Each row below holds a small network's activations on one input, seen along a few directions.
In each table, some parts of the input vary, and every possible input appears once, in random order.
A made-up example of a description, with smaller parts first: line(4) and (point or ring(9) or (values(2) and ring(5))).
Shared parts are said once, and a part with two or three values counts as separate values.
In the rows, zero is written as 128.

Other details of the inputs vary at random and push rows far along two fixed directions, the same in every table; ignore that.

Table:
x1: [152 132 163  97 108 165 118 116 106 143 125 115 120 160 116 126 125 114]
x2: [158 118 158 112 120 155 107 117 105 149 122 114 126 164 127 130 117 114]
x3: [159 109 121 129 123 125 109 129 105 126 124 119 118 137 132 125 122 126]
x4: [118 156 137 110 115 106  79 114  89 133 122 126 118 144 145 103 113 120]
x5: [139 135 167 116 122 162 117 114  93 136 122 119 113 162 126 131 119 132]
x6: [ 97 110 156 136 120  89 114 219 190 120 129 170  91  79 158 187  96 164]
x7: [ 98 137  64 147 159 132 183  74 137 117 132 115 165 109 106  87 166 121]
x8: [134 121 155 116 128 152 109 105  82 139 116 113 128 171 122 119 119 137]
x9: [ 66 117 114 198 150 122 200 155 205 125 148 157 160  69 120 193 157 183]
x10: [106 152  74 148 148 147 197  87 148 124 146 117 157 114 101 111 165 128]
x11: [ 94 150  65 152 150 139 208  84 161 115 138 125 163  91 104  99 170 124]
x12: [136 163 142  87  94 115  90 128 116 137 128 135 106 133 138 118 121  98]
x13: [112 136 140 102 150 108  97 134 114 125 107 125 109 142 135  96 102 134]
x14: [162 132 134 105 101 150 113 130 107 117 132 113 102 146 133 120 125 106]
x15: [125 141  95 127 156 151 179  75 155 148 132 109 187 135  89  99 168 104]
x16: [134 125 135 103 148  97 100 143 135 137 108 138 118 126 133 103 103 133]
x17: [113 165 141 117 109 109 101 129 114 129 130 139 108 125 146 124 119 122]
x18: [155 116 126 131 114 129 118 141 119 121 131 114 117 141 138 138 121 114]
x19: [130 140  67 128 148 138 180  71 150 126 134 107 169 114 102  80 166  89]
x20: [165 110 125 117 120 122 101 119  93 116 114 121 111 140 138  97 122 106]
x21: [154 132 161 106 109 157 110 125 116 130 119 117 117 152 123 121 127 109]
x22: [137 121 139 127 127 142 107 119  81 116 124 116 119 158 125 121 117 128]
x23: [152 114 136 129 121 137 120 137 122 122 136 121 129 139 132 143 121 120]
x24: [120 127  95 135 164 146 181  74 144 164 135 120 189 125  85 111 164 134]
x25: [154 107 133 133 129 128 116 136 108 128 131 128 131 136 127 134 123 132]
x26: [145 136 148 122 116 154 117 123  90 113 126 119 108 153 126 124 117 122]
x27: [102  81 139 187 116  98 118 208 140  99 139 155  98  99 171 212 108 186]
x28: [151 107 149 131 132 128 108 134 114 136 115 129 135 144 127 132 126 131]
x29: [ 84 114 158 152 133  87 116 210 176 113 127 168  86  86 164 181  93 180]
x30: [158 131 147 105 106 155 116 130 107 119 134 117 112 149 123 125 125 108]
x31: [ 94 139  92 147 166 144 182  75 143 138 129 116 184 130  89 103 167 136]
x32: [103 111 148 159  99  66  97 205 174 127 145 171 106  81 177 210 103 158]
x33: [ 70 121  88 161 165  86 181 168 232 138 139 160 160  56 127 164 134 164]
x34: [145 146 133 103 113  97  78 117 101 147 121 134 122 138 138 103 114 111]
x35: [157 129 135 105 100 142 112 131 108 106 119 118  99 132 137 110 125  95]
Each input here is: ring(5) and (values(2) or line(5)).
Changing only the ring(5) part turns x20 into x35. The same change can be made to x24. Which row results? -> x1
Which other rows does x7 become when the line(5) part takes its other values? List them by row number. -> x8, x22, x27, x31
Which other rows does x32 become when the values(2) part takes its other values? List them by row number. -> x33

Table:
x36: [156 126 183 103 114 161  93 129  86 133 111 113 103 175 129 126 107 123]
x37: [130 138  86 134 132 136 156  94 118 112 132 114 139 125 116  97 150 110]
x38: [ 90 137 112 140 134  86 139 158 181 128 135 155 131  79 139 145 129 144]
x39: [ 98  90 152 179 124 100 118 195 141 111 135 157 112 100 161 201 109 186]
x40: [105  65 165 187 123  92 119 224 168 122 139 170 116  89 166 236 103 197]
x41: [ 63 182  48 122 194 120 217  48 192 164 135 123 205  92  68  61 177 122]
x42: [143 132 138 118 124 136 100 109  79 122 118 114 117 160 130 105 119 121]
x43: [147 141 125 112 127 144 110  89  79 123 117 106 124 163 123  87 128 108]
x44: [113  67 157 188 117  92 124 223 170 113 139 168 111  83 167 231 109 186]
x45: [140 128 152 115 130 140  93 112  74 124 112 116 111 166 131 102 112 129]
x46: [149 137 122 111 125 146 113  89  79 119 117 105 122 161 124  85 128 104]
x47: [176 117 134 107 112 141 101 122  92 119 118 111 111 155 132 106 121  97]
x48: [165 125 136 114 102 136  89 129  75 100 119 113  88 155 149 107 110 104]
x49: [150 137 124 112 124 145 110  94  78 114 116 106 119 160 125  85 128 104]
x50: [114  66 151 186 111  92 125 229 173 105 144 166 106  80 171 231 109 181]
x51: [145 145 107 119 119 160 161  96 132 127 138 113 140 132 106 111 154  98]
x52: [142 110 146 144  98 134 128 173 140 110 143 140 102 114 149 179 122 133]
x53: [175 111 160 105 111 141  81 133  82 121 111 115 104 165 140 114 108 110]
x54: [167 130 170 102  98 159  92 127  88 127 119 113 100 166 135 126 115 106]
x55: [154 137 128  95 153 161 124  70  91 146 108  97 148 178  96  68 131 103]
x56: [181 134 180  85  94 165  75 118  67 131 114 108  94 186 136 112 107  98]
x57: [101 138 103 138 125  86 140 163 182 120 140 154 121  74 145 145 126 134]
x58: [105 119 132 159 128 133 164 147 166 137 147 144 146 104 123 181 143 153]
x59: [133 111 148 142 104 138 130 164 139 116 140 138 111 118 142 174 126 136]
x60: [122 133 138 127 136 156 149 110 131 145 132 122 144 141 106 131 138 134]
x61: [ 87 162  23 150 176 143 234  39 165 133 148 108 205  98  72  73 198 113]
x62: [134 149 164  82 124 114  66 131  99 138 105 127  97 156 141  96  93 119]
x63: [164 151 158  67  99 115  49 131  84 124 104 120  76 161 154  82  90  87]
x64: [123 135 135 129 132 153 149 110 133 144 135 122 149 137 107 135 142 132]
x65: [169 152 152  68  95 115  53 133  85 119 108 120  74 157 155  82  91  82]
x66: [112 137 110 133 157 142 153  89 113 127 123 116 148 142 108  97 140 134]
x67: [ 89 137 115 140 136  85 137 156 181 137 136 155 133  84 140 150 127 147]
x68: [ 94 121  82 166 163 124 198 111 181 147 148 135 189  92  98 145 165 150]
x69: [115 110 124 146 154 130 148 127 145 143 128 131 154 122 113 141 136 152]
x70: [112 166 102 104 140 112 134  98 147 143 125 128 142 117 116  84 136 106]
x71: [ 67 184  45 120 185 117 210  48 188 167 140 124 207  91  70  66 179 118]
x72: [132 113 153 144 108 138 131 160 138 120 136 138 116 119 138 173 127 140]
x73: [125 111 117 147 140 125 149 129 145 137 134 131 151 118 121 145 140 140]
x74: [ 98 126 144 136 124  80 102 182 163 131 130 158 111  96 155 165 106 154]
x75: [137 111 100 145 132 126 156 133 149 121 139 128 141 108 123 138 142 126]
Changing only one part turns x38 into x49. The same change can be made to x70. Which row results? -> x46
What do these inputs look like to the network? -> line(4) and line(10)
A walk changes only the line(4) part. It starts at x74 and steps to x42. List the rest of the walk in order. -> x68, x58
Which other rows does x71 become when the line(4) part takes its other values? List them by row number. -> x39, x40, x64

Table:
x76: [131 120 135 135 106 117 111 158 118 115 140 137 108 121 148 156 118 138]
x77: [154 170 116  63 145 152 127  61 106 151 110 100 135 163  95  38 135  78]
x78: [148 137 140 107 124 170 131 102  90 126 129 105 123 162 108 106 130 113]
x79: [131 119 118 144 116 121 141 152 162 119 137 137 130 103 135 154 137 124]
x80: [128 108 183 136 111 140  99 163 108 117 119 138 102 143 145 156 107 150]
x81: [125 125  82 153 153 154 201  79 158 146 142 113 190 117  89 124 178 119]
x82: [139 134 144 121 127 150 123  91  99 147 119 116 145 157 116 113 137 119]
x83: [115 150  73 131 149 145 203  86 178 133 139 118 168 101  95 101 171 102]
x84: [ 87 118 123 157 153 133 167 139 168 133 139 137 153 110 114 160 135 164]
x85: [152 126 161 110 127 145  94 111  90 147 118 113 125 176 128 120 110 122]
x86: [145 132 159 115  95 131 102 165 116 116 125 135  84 134 154 151 101 128]
x87: [ 99 138  63 146 177 118 189  83 157 139 131 125 180 102  92  91 160 136]
x88: [156  99 145 129 105 127  97 160 107 103 119 130  94 134 159 142 107 123]
x89: [133 124 158 115 113 107  82 158 117 126 123 138 103 137 154 145  96 130]
x90: [ 99 122 118 144 142 109 134 145 146 126 129 136 128 111 139 144 120 151]
x91: [158 133 158  89 115 122  74 140 105 137 112 126  99 150 136 110 103 109]
x92: [102 123 101 159 133 120 163 145 153 117 147 140 131  93 133 159 139 152]
x93: [ 89 121 108 173 145 107 156 136 149 114 131 146 142  96 132 147 143 159]
x94: [143 110 146 141 109 120  96 165  91 101 130 135  87 138 160 151 106 145]
x95: [106 131 105 153 123 113 159 146 162 125 155 145 139  91 127 163 141 142]
x96: [100 111 108 152 149 101 153 150 167 131 133 147 140  91 129 146 129 157]
x97: [137 124 163 118 103 116  73 145  95 117 116 132  97 144 153 133 110 127]
x98: [172 155 101  85 122 158 128  59  97 133 122  93 146 160 102  51 144  62]
x99: [114 117 146 142 118 113 109 151 122 114 121 144 106 119 150 146 116 146]
x100: [ 87 145  65 153 174 121 186  83 157 135 136 121 177 109  98  98 156 138]
x101: [131 132 169 109 116 120  87 163 125 125 117 133  88 138 155 140  95 131]
x102: [135 111 146 120 121 103  90 159 122 129 121 137 111 126 144 137 109 136]
x103: [140 135 172 111  99 121  77 150 106 124 116 135  93 142 150 133 107 119]
x104: [143 172 114  83 129 147 120  53  92 142 118 105 146 160 102  52 145  77]
x105: [109 121 134 135 128 103 108 155 136 128 130 135 122 121 144 149 115 144]
x106: [163 127 134 107 128 175 132  93  97 121 119  98 133 165 105  96 136  96]
x107: [164 107 172 114 123 133  84 143  96 146 114 128 114 161 137 141 104 135]
x108: [156 149 125  83 133 129 102  93 102 143 115 116 132 152 113  77 123  93]
x109: [ 91 137 126 148 131 113 161 142 176 128 136 149 132  90 132 150 143 149]
x110: [167 143  92 102 138 156 135  56  81 118 115  86 140 166 106  47 148  81]
x111: [131 109 111 148 120 118 138 148 148 115 138 132 135 105 140 149 139 129]
x112: [109 113 115 170 132 134 174 135 156 140 154 138 155 104 117 177 150 159]
x113: [112 106 141 141 146 129 143 150 150 132 126 138 135 120 116 155 126 157]
x114: [133 130 141 131 100 121 116 160 132 122 137 137 104 119 142 158 116 133]
x115: [ 88 136 110 148 142 108 152 147 183 139 142 145 146  92 127 154 135 147]
What do these inputs look like to the network? -> line(5) and (values(2) or line(6))
Changing only the line(5) part turns x95 into x104. The same change can be made to x76. Which row results? -> x97
Which other rows does x80 become when the line(5) part takes its other values? List them by row number. -> x78, x84, x106, x113
A walk changes only the line(6) part. It starts at x77 and steps to x91. List the rest of the walk in order. -> x108, x102, x96, x87
A walk changes only the line(5) part. It starts at x77 and steps to x101. List the rest of the walk in order. -> x109, x86, x83
Which other rows does x84 become when the values(2) part takes its other values? List them by row number. -> x85
